Each row below holds a small network's activations on one input, seen along a few directions.
In each table, some parts of the input vary, and every possible input appears once, in random order.
Descriptions start from the smaller parts, as in this example, which fits no table here: values(2) and (point or line(11) or (line(4) and ring(8))).
Shared parts are said once, and a part with two or three values counts as separate values.
In the rows, zero is written as 128.

Other details of the inputs vary at random and push rows far along two fixed directions, the same in every table; ignore that.
To show where, the next rows are all for the same input, with only those details redrawn:
[130 138 123 147 135 120 138 139 161 131 147 131]
[131 134 117 151 137 115 138 137 164 133 146 132]
[132 180 156 125 128 165 151 162 148 102 163 133]
[120 132 188  91 123 179 115 127 120 171 139 108]
[130 131 117 151 137 113 137 136 164 136 145 131]

A family of inputs:
R1: [ 93 148 129 154 127 102 129 135 147 117 126 126]
R2: [ 90 142 124 155 133  93 127 135 142 115 119 132]
R3: [161 115 111 132 145 112 144  97 130  86 115 130]
R4: [146 122 110 138 132  96 147 112 117  87 125 128]
R5: [ 82 112 109 147 155  90 113 126 128 143 103 133]
R6: [154 171 121 102  98 145 150 168 111  80 142 148]
R7: [133 103 171  63 114 158 119 119  96 158 114 126]
R8: [122  96  96 154 150 107 141 122 148 168 114 120]
R9: [142  83  97 124 124  82 133 119 141 148 114 143]
R10: [109 181 139 124 145 170 160 171 124  91 142 137]
R11: [101 106 113 145 158  92 112 127 139 145 105 145]
R12: [107 139  96 147 138 109 106 152 126 108 113 140]
R13: [135 163 139 112 126 136 157 153 107  69 139 137]
R14: [101  58 119 108 138 119  63 101  95 216  84 106]
R15: [144  61  83 118 114  78  96  99 112 183  93 128]
R16: [151  86 101 133 139  85 127  88 131 121 106 132]
R17: [114 123 187  82 141 190 118 134  99 172 116 118]
R18: [151 119 108 128 135 106 144 120 133  93 123 143]
R19: [143 127 118 148 148 132 156 146 154 136 129 138]
R20: [131 131 117 151 137 114 137 135 164 136 145 131]
R21: [112 186 142 132 104 148 121 165 128  81 138 128]
R22: [132 109 173  68 123 157 113 112  89 145 110 122]
R23: [107 138 127 150 136  98 125 137 150 113 123 143]
R24: [143 125 114 153 142 122 149 140 161 140 139 132]
R25: [103 129 190  77 142 183 108 135  94 163 117 125]
R26: [135 123 167  86 118 198 110 138  94 174 118 101]
R27: [109 178 162 130 121 143 137 155 144  92 141 139]
R28: [136 163 138 105 110 139 167 165 116  83 146 141]
R29: [173 133  91 138 133 111 133  99 112  86 113 130]
R30: [ 93 142 192  91 114 174 108 120 110 167 132  96]
R31: [108 141 107 153 118 101 106 143 136 110 115 132]
R32: [159 126 100 172  86 133 123  77 118 101 157 149]
R33: [120 137 121 151 131 109 131 134 164 127 142 132]
R34: [135 182 133 127 111 168 132 166 135  95 161 121]
R35: [151  90 100 146 146  87 136  86 119 111 108 115]
R36: [115 143 112 153 135 115 140 135 156 130 145 122]
R37: [ 84 137 188  76 138 186 110 134  82 161 116 112]
R38: [137  80 110 192 102  95 130  63 130 123 155 135]
R39: [129 128  88 148 141 125 122 152 132 123 123 134]
R40: [114  62 131 124 136 121 104  90 128 230 106  93]
R41: [141 121 106 135 132  99 148 123 121  94 126 131]
R42: [107  74 132 116 111 122  65  95 118 212 105  90]
R43: [166 133  93 134 123 104 129 107 110  92 117 135]
R44: [149 117 155  73 108 161 102 104  71 145 106 113]
R45: [147 131  96 151 125 130 131 148 146 132 139 122]
R46: [141 123 162  67 108 163  98 116  68 145 107 116]
R47: [136 208 180  77 104 193 177 186  95  50 161 141]
R48: [143 108 116 161 100 132 142  73 147  96 156 147]
What is each input in this table made of?
Answer: values(3) and (point or line(6) or ring(9))
Changing only the values(3) part turns R39 into R10. The same change can be made to R45. Which row results?
Answer: R40
Change only the line(6) part in R47. List by row number the other rows that result.
Answer: R4, R13, R28, R35, R41

A family of inputs:
R49: [132 178  97 164 149 131 149 167 169  79 153 149]
R50: [137 105 106 128 128 116 113 125 147 158 124 123]
R51: [131 127 173  93 121 171 137 111  94 128 137 114]
R52: [134  93  65 172 147  65 147 132 175 142 131 147]
R53: [160 123  67 184 136  84 141 114 154  80 133 142]
R54: [135 165 117 135 126 123 149 138 131  64 144 155]
R55: [136 141 179  98  99 183 114 125  98 133 139 115]
R56: [147 144 168  85 110 177 121 130 105 135 131 114]
R57: [131 170 132 125 124 130 154 162 134  68 140 150]
R58: [138 104  76 181 121  74 137 116 157 118 137 141]
R59: [100  95 146 127 139 134 112 112 127 193 116 118]
R60: [148  91 131 107 135 123 118  84 108 168 101 104]
R61: [117  99 117 131 121  96 104 109 131 169 115 117]
R62: [104 110 116 146 137  99 103 108 135 166 115 109]
R63: [110  97 134 135 152 127 120 123 136 183 118 130]
R64: [100 157 186  90 127 171 119 138 106 142 131 109]
R65: [124 104  82 163 128  68 114 116 151 146 120 128]
R66: [137 152 159  88 122 173 129 152 123 136 140 124]
R67: [167 186 103 150 145 125 193 156 147  34 153 146]
R68: [112 157 125 117 144 153 124 170 100 108 129 113]
R69: [132  91 128 111 137 124 117 123 135 181 118 123]
R70: [143 109  36 167 140  71 135 118 128  98  95 156]
R71: [134  87  81 130 125  95 106 122 101 156  88 129]
R72: [114 180 122 165 132 143 163 160 155  84 156 145]
R73: [101 103 121 139 145  94 111 116 138 165 110 116]
R74: [126 164 170  91 109 164 131 143 104 107 139 133]
R75: [133 146  88 175 165 102 152 162 174 106 141 159]
R76: [116  96 138 115 151 136  96 116 129 195 112 118]
R77: [159 171 142 113 123 165 151 130 114  78 138 125]
R78: [126 154 184  82 125 180 136 136  97  84 126 134]
R79: [128  80 141 123 118 133 105  80 103 158 122 114]
R80: [113  89 140 117 115 132 112 106 125 184 123 112]
R81: [143 107  57 183 133  70 125 130 179 124 130 137]
R82: [112 101 141 128 135 145  89 109 130 182 112 105]
R83: [125 186 138 120 122 141 155 172 138  71 150 140]
R84: [139 189 118 154 112 145 157 169 155  62 164 143]
R85: [128 104 118 129 125 108 109  93 116 136 118 136]
R86: [106 155 185 107 116 196 112 131 111 145 134 108]
R87: [134 181 137 121 128 145 159 156 127  43 143 155]
R88: [154 113  78 172 125  86 127 124 157 114 130 137]
R89: [125  99 139 115 113 120  93  99 106 172 114 120]
R90: [125 107  89 157 133  89 143 130 161 141 135 139]
R91: [ 97  99 153 114 144 119 102 116 121 178 101 107]
R92: [125 171 180  84 109 175 134 149 101 100 139 131]
R93: [129 154 179  87 109 181 111 115  84 116 135 130]
R94: [160 171  99 150 137 117 180 164 156  65 153 152]
R95: [111 125  90 188 135  95 138 125 167 128 131 133]
R96: [126 158 185  83 117 174 135 151 102  98 127 130]
R97: [130 133 177  96 112 182 130 110  91 119 143 116]
R98: [108 148 158 122 144 137 135 152 130 115 121 125]
R99: [114 107 159 100 128 131 115 129 118 153 105 116]
R100: [103 124 137 130 132 119 109 116 127 159 120 111]
R101: [144  90 110 137 144 100 143  96 125 140 119 118]
R102: [115  95 117 125 126  93 109 113 134 168 113 120]
R103: [122  89 111 103 125 120  94 132  91 177  96 107]
R104: [144  92 133 104 125 125 112 104 118 181 110 112]
R105: [131 111  89 151 138  82 131 111 141 103 121 148]
R106: [114  97 125 120 132  99 113 122 132 158 107 120]
R107: [156 187 113 162 120 144 162 149 137  28 166 151]
R108: [123  85 142 117 113 130 111  96 113 174 124 114]
R109: [128 155 161 102 107 155 122 132 104 118 137 132]
R110: [122 155 154 121 105 162 137 141 128 117 148 124]
R111: [147 108  73 170 141  73 157 129 161 117 135 144]
R112: [128 129 173  93 111 169 133 126 103 144 139 119]
Changing only one part turns R71 into R68. The same change can be made to R89. Which row results?
Answer: R62
What is each input in this table made of?
Answer: line(4) and (point or line(6) or ring(9))
A walk changes only the ring(9) part. It starts at R111 and steps to R94. List the rest of the walk in order.
Answer: R104, R56, R88, R55, R58, R108, R112
Change only the line(4) part in R99. List by row number the other rows that result.
Answer: R78, R96, R98
Change only the line(6) part in R78. List by row number the other rows that result.
Answer: R54, R85, R87, R93, R105
Change only the ring(9) part in R77. List by row number the other rows that result.
Answer: R51, R53, R60, R67, R79, R97, R101, R107

A family of inputs:
R113: [114  83 170  73 141 153 111  92 100 194  95 105]
R114: [115 175 131 122 103 149 127 153 128 101 143 126]
R115: [128 133 109 150 160 115 147 146 154 122 133 139]
R116: [124 174 137 121 108 135 135 145 115  81 146 144]
R117: [122 105 105 159 141  92 113  93 125 132 115 131]
R118: [145 123  95 142 142 109 136 124 116  85 120 136]
R119: [138 166 136 113 147 158 165 150 127  83 132 139]
R120: [111  30 114 113 147  73  99  70 131 224  80 112]
R121: [138 170 124 121 111 146 127 144 102  81 140 138]
R122: [122 134 116 149 158 110 149 145 158 124 136 141]
R123: [113 141 114 173 134 114 135 127 146 109 128 128]
R124: [116  11  91 145 142  63  56  37 103 237  71 103]
R125: [119  74 155  86 118 148  64  73  66 206  92  99]
R126: [132 155 144 103 110 138 144 151 107  76 136 139]
R127: [191 154 154 121 102 157 151 108 138  68 163 124]
R128: [106 143 123 166 123 101 135 130 154 112 134 134]
R129: [122 170 139 138 138 164 139 163 139 101 145 124]
R130: [ 95 102 192  99 126 156  96 118 117 193 120 101]
R131: [156 127  88 135 142 113 146 144 131 113 109 139]
R132: [115 112  97 157 134  88 117 139 165 148 131 128]
R133: [114 132 117 167 148 118 137 145 158 119 135 126]
R134: [108 105 115 169 148  96 125 129 161 147 126 124]
R135: [188 126 108 146 119 113 172 104 154 116 155 116]
R136: [118 168 147 125 113 132 136 136 119  85 144 143]
R137: [105 111 116 171 133  94 121 109 147 142 117 123]
R138: [148 131  93 138 150 116 150 137 134 108 114 139]
R139: [144 139  93 139 142 113 135 160 147 128 130 140]
R140: [145 147  93 141 150 120 142 160 148 118 133 142]
R141: [161 185 188  99 106 218 184 146 113 109 196 116]
R142: [148 123 105 182  99 139 148 103 168 110 168 153]
R143: [130  96 192 102  96 210 124  95 106 194 164 103]
R144: [121 133 119 144 151 103 145 147 161 127 139 143]
R145: [129 170 133 114 103 142 129 148 105  84 142 140]
R146: [124 105  82 160 146  98 111 131 157 155 121 121]
R147: [131 128 108 129 137  98 153 140 148 113 122 145]
R148: [120 138 117 158 136 102 133 114 133 100 130 141]
R149: [117 140 120 153 127  94 133 118 138  99 134 145]
R150: [ 99  56 126 136 135  87  84  98 144 219 104 106]
R151: [135 123 104 142 147 107 142 118 125  85 124 136]
R152: [149 121  91 136 122 101 133 140 111  87 119 139]
R153: [115 110  93 170 135  99 112 107 140 145 113 119]
R154: [132 165 241  12  94 246 123 161  52 145 115 109]
R155: [139 153 140 100 105 144 141 160  96  75 131 138]
R156: [122 138  97 147 128 108 123 158 160 126 138 130]
R157: [104  80 147 102 118 147  70  82  95 215  93  89]
R158: [113 150 231  38 118 220 120 117  61 122 126 106]
R159: [137 167 147  97 119 153 158 167 122  92 132 142]
R160: [155 125  89 134 132 107 144 150 130 114 109 141]
R161: [125 156 147 106 119 135 149 144 116  73 139 141]
R162: [112 145 105 155 115 102 127 136 150 116 135 133]
R163: [128 145  94 149 134 120 125 156 155 118 139 127]
R164: [164  85 126 149 101 126 107  62 146 146 140 139]
R165: [116 176 245  27 110 241 117 164  77 156 141 111]
R166: [105  81 146  95 110 146  68  86  95 215  97  88]
R167: [125 137 114 140 145 102 144 153 159 127 139 145]
R168: [145  75  80 140 136  83 111 104 111 135  98 126]
R169: [139 145 101 135 135 111 138 169 152 121 136 145]
R170: [137 138  99 146 157 119 142 149 149 124 130 138]
R171: [108 173 150 135 110 140 136 146 135  99 145 132]
R172: [105  78 187  65 121 146  95  82  83 180 100 104]
What is each input in this table made of?
Answer: ring(6) and (point or ring(9))
Changing only the ring(6) part turns R119 into R123. The same change can be made to R113. Which row results?
Answer: R137
Changing only the ring(6) part turns R154 into R114. The same change can be made to R131. Which row results?
Answer: R157
A walk changes only the ring(9) part. It starts at R146 and steps to R163. List the rest of the walk in order.
Answer: R156, R132, R150, R130, R134, R133, R129
List by row number the other rows that have the ring(6) part in common with R145.
Answer: R116, R117, R121, R124, R125, R136, R148, R149, R164
